A small network was shown many inputs. Here are its activations along a few directions, one row for each input.
Each table varies a few parts of the input and shows all the possible inputs, shuffled.
A made-up example of a description, with smaller parts first: one of 2 separate values, together with either a single point or one of 9 places around a ring or (one of 4 places along a line, together with one of 5 places around a ring).
Shared parts are said once, and a part with two or three values counts as separate values.

Other details of the inputs vary at random and push rows far along three fixed directions, the same in every table; ignore that.

Rows:
x1: [ 13 -14  -7  26  21   0 -19  38 -75  -4 -51]
x2: [ 35 -10   3  -6  40   4  30  11   9  61  10]
x3: [-7 -3  0 -9 -4  0 -1 -5 -2 -2  1]
x4: [-7 -7 -6 -2 -5 -2 -1 -1 -2 -7  9]
x5: [-7 -4  1 -8 -4  0 -1 -6 -2 -2  1]
x6: [-1  1  2 -9 -6  1 -2 -4 -2 -1  4]
x7: [ 33 -12  11 -11  42   4  30  14   6  58  13]
x8: [  4  -4  -1   2   0  -7  -3  -3   6 -11   2]
x9: [ 1  1 -5 -3 -6  1 -2 -8  1  3  2]
x10: [-1  2  4 -9 -7  1 -1 -6 -2  4  1]
x11: [-6 -5 -7 -6 -8 -3 -1 -1 -2 -5  5]
x12: [  0  -5  -3  -4  -4  -4  -9  -1  11 -11  -1]
x13: [  1  -4  -6  -1  -4  -6 -12  -2  11  -6   0]
x14: [  3  -5  -1   3   0  -7  -3  -4   6 -10   2]
x15: [  0  -7  -4   1  -1  -5  -6  -4   8 -13  -1]
x16: [  0  -7  -3  -2  -3  -4  -9  -3  10 -11  -1]
x17: [-16  38  33  54  11  31  18  40 -72   6 -48]
x18: [-6 -5 -6 -4 -6 -2  0  1 -1 -7  9]
x19: [-7  0  3 -9 -4  2 -3 -7 -1  1  0]
x20: [  0  -6  -4  -2  -3  -3  -7  -1  10 -12  -2]
x21: [-27  49  43  27 -17  31  34  -4  -3  10   6]
x22: [36 -5  1 -8 42 -1 31 10 10 61  8]
x23: [-6 -6 -6 -3 -6 -2 -1  0 -2 -7  9]
x24: [-26  51  38  34 -13  28  33   4   7  -5   4]
x25: [  2  -6  -3   1  -3  -7 -13  -4   9  -4   2]
x26: [  0  -6  -4   0  -2  -5  -6  -3   8 -13  -1]
x27: [ 3  3 -8 -3 -1 -4 -2 -6  1  0  3]
x28: [-7 -1  1 -8 -3  3 -4 -5 -2 -4  3]
x29: [  2  -1  -9   1  -1  -4  -3 -10   1   0   3]
x30: [-8 -5  1 -7 -4  0 -2 -6 -2 -2  1]
x31: [ 2  1 -7 -4 -5  1 -3 -5  1 -2  5]
x32: [  2   1  -7   0  -2  -4  -2 -11   1   5   0]
x33: [ 1  2 -5 -4 -6  1 -2 -7  1  3  2]
x34: [ -6   2   2 -11  -4   2  -2  -5  -1   1   0]
x35: [  4  -2  -1   0  -1  -7  -3  -1   6 -11   2]
x36: [-6 -7 -6 -4 -7 -3 -1 -3 -2 -5  5]
x37: [ -7   1   1 -10  -3   2  -3  -3  -1  -4   3]
x38: [  1  -5  -2   3   0  -6  -3  -3   7 -12   1]
x39: [-6 -4 -6 -5 -6 -3  0  2 -1 -7  9]
x40: [ 33  -5  12 -15  38   4  31  15   6  60   9]
x41: [  3  -2  -3  -2  -4  -7 -12  -1  10  -4   2]
x42: [  2  -4  -3  -1  -4  -7 -12  -2  10  -4   2]
x43: [  2  -3  -2   1  -1  -6  -3  -1   7 -12   1]
x44: [  4   0  -1  -1  -1  -7  -2   0   7 -10   2]
x45: [  1  -3  -6  -2  -4  -7 -11  -1  11  -6   0]
x46: [-26  51  42  25 -17  32  33   0  -3   5   9]
x47: [ -7  -1   0 -11  -4   0   0  -3  -2  -2   1]
x48: [-8 -3  0 -8 -3  0 -2 -3 -2 -7  4]
x49: [-1 -5 -6  0 -5 -4 -9 -2 11 -8 -1]
x50: [ 37 -12   5  -7  47  -1  31  18  19  50   9]
x51: [  2  -1  -2  -1  -1  -6  -2   0   7 -11   1]
x52: [-23  57  33  30 -14  28  36  -3   0  11   5]
x53: [ 37 -12   6  -6  44  -4  22  18  18  56  11]
x54: [  6 -18  -9  28  24  -1 -18  39 -75  -9 -52]
x55: [-7 -2  0 -9 -3  0 -1 -2 -2 -6  4]
x56: [ 0 -3 -6 -2 -5 -4 -8  0 11 -7 -1]
x57: [ 15 -14 -14  32  22  -5 -23  45 -64  -9 -58]
x58: [  2  -2  -2   0  -1  -6  -2  -1   7 -12   1]
x59: [ 2  0 -9  0 -1 -4 -3 -9  1 -1  3]
x60: [-26  50  43  26 -17  31  34  -3  -3  10   6]
x61: [  2   2  -7  -1  -3  -4  -2 -10   1   5   0]
x62: [ 3  4 -7 -3 -3 -4 -1 -9  1  5  0]
x63: [ 2  1 -9 -1 -1 -4 -3 -8  1 -1  3]
x64: [  0  -6  -6   1  -4  -6 -12  -4  11  -5   0]
x65: [ -7  -2   0 -10  -4   0  -1  -4  -2  -2   1]
x66: [ -1  -8  -4   0  -3  -3  -7  -3  10 -12  -2]
x67: [  0  -5  -6   0  -4  -6 -12  -3  11  -6   0]
x68: [  0  -6  -3  -3  -4  -4  -9  -2  10 -11  -1]
x69: [ 1 -2 -7 -1 -5  1 -4 -7  1 -2  5]
x70: [  0  -3  -4  -4  -3  -4  -6   0  10 -11  -2]
x71: [-5 -3 -6 -8 -8 -3  0  0 -1 -4  5]
x72: [-6 -6 -7 -5 -8 -3 -1 -2 -2 -5  5]
x73: [ 16 -14 -14  31  23  -7 -26  44 -64  -7 -57]
x74: [-1  0  4 -8 -7  1 -1 -6 -2  3  1]
x75: [ 3  2 -9 -2 -1 -4 -3 -7  1 -1  3]
x76: [-8 -3  2 -5 -3  3 -4 -7 -2 -4  3]
x77: [  1  -4  -2   2  -1  -6  -3  -2   7 -12   1]
x78: [  0  -9  -3   0  -3  -4  -9  -4  10 -11  -1]
x79: [  1  -2  -4  -3  -2  -5  -4  -1   8 -12  -1]
x80: [-6 -4 -7 -7 -8 -3  0 -1 -2 -5  5]
x81: [  1  -7  -3   2  -3  -7 -13  -4   9  -4   2]
x82: [-7  0  1 -9 -3  2 -4 -4 -2 -4  3]
x83: [-2 -2  2 -6 -5  1 -3 -6 -3 -2  4]
x84: [  0  -4  -4  -3  -3  -4  -7   0  10 -12  -2]
x85: [-5 -3 -6 -6 -6 -3  1  2 -1 -7  9]
x86: [-7 -1  3 -8 -4  2 -3 -7 -1  1  0]
x87: [ 2  3 -5 -5 -6  1 -1 -6  1  3  2]
x88: [  1  -4  -3  -4  -4  -4  -8  -1  11 -10  -1]
x89: [  4  -3  -1   1  -1  -7  -3  -2   6 -11   2]
x90: [ 1  0 -5 -2 -6  1 -2 -8  1  3  2]
x91: [-8 -4  0 -7 -2  0 -2 -4 -2 -7  4]
x92: [-8 -2  1 -7 -3  3 -4 -6 -2 -4  3]
x93: [ 1 -1 -7 -2 -5  1 -4 -6  1 -2  5]
x94: [ 1  0 -7 -3 -5  1 -3 -5  1 -2  5]
x95: [-7 -2  3 -7 -4  2 -3 -8 -2  1  0]
x96: [ 29  -9   9 -16  45   3  34  19   8  54  14]
x97: [-1 -6 -6  1 -5 -4 -9 -3 10 -7 -1]
x98: [ -1  -7  -4  -1  -3  -3  -7  -2  10 -12  -2]
x99: [ 0 -3 -7  0 -4  1 -4 -8  0 -2  5]
x100: [-27  50  37  35 -16  29  30   5   9   0   4]
Description of these inputs: one of 5 places along a line, together with either one of 8 places along a line or (one of 2 separate values, together with one of 6 places along a line).
The inputs of x46 and x7 match in every part but the place on the line of 5. If x80 is changed in the same way as x46 into x7, which row does it become?
> x36
The inputs of x38 and x43 match in every part but the place on the line of 5. If x30 is changed in the same way as x38 into x43, which row does it become?
> x3
Which other rows does x91 become when the place on the line of 5 takes its other values? List them by row number.
> x48, x54, x55, x96
Start at x41 and move only the place on the line of 8, one step at a time. The first step leads to x73. Which rows follow, in order?
> x57, x88, x70, x79, x51, x44
Start at x81 and move only the place on the line of 5, one step at a time. The first step leads to x25. Which rows follow, in order?
> x53, x42, x41
Which other rows does x32 become when the choice among 2 separate values takes its other values? List them by row number.
> x29
Which other rows does x63 become when the choice among 2 separate values takes its other values? List them by row number.
> x22
Which other rows does x31 become when the place on the line of 6 takes its other values? List them by row number.
> x6, x27, x37, x85, x96
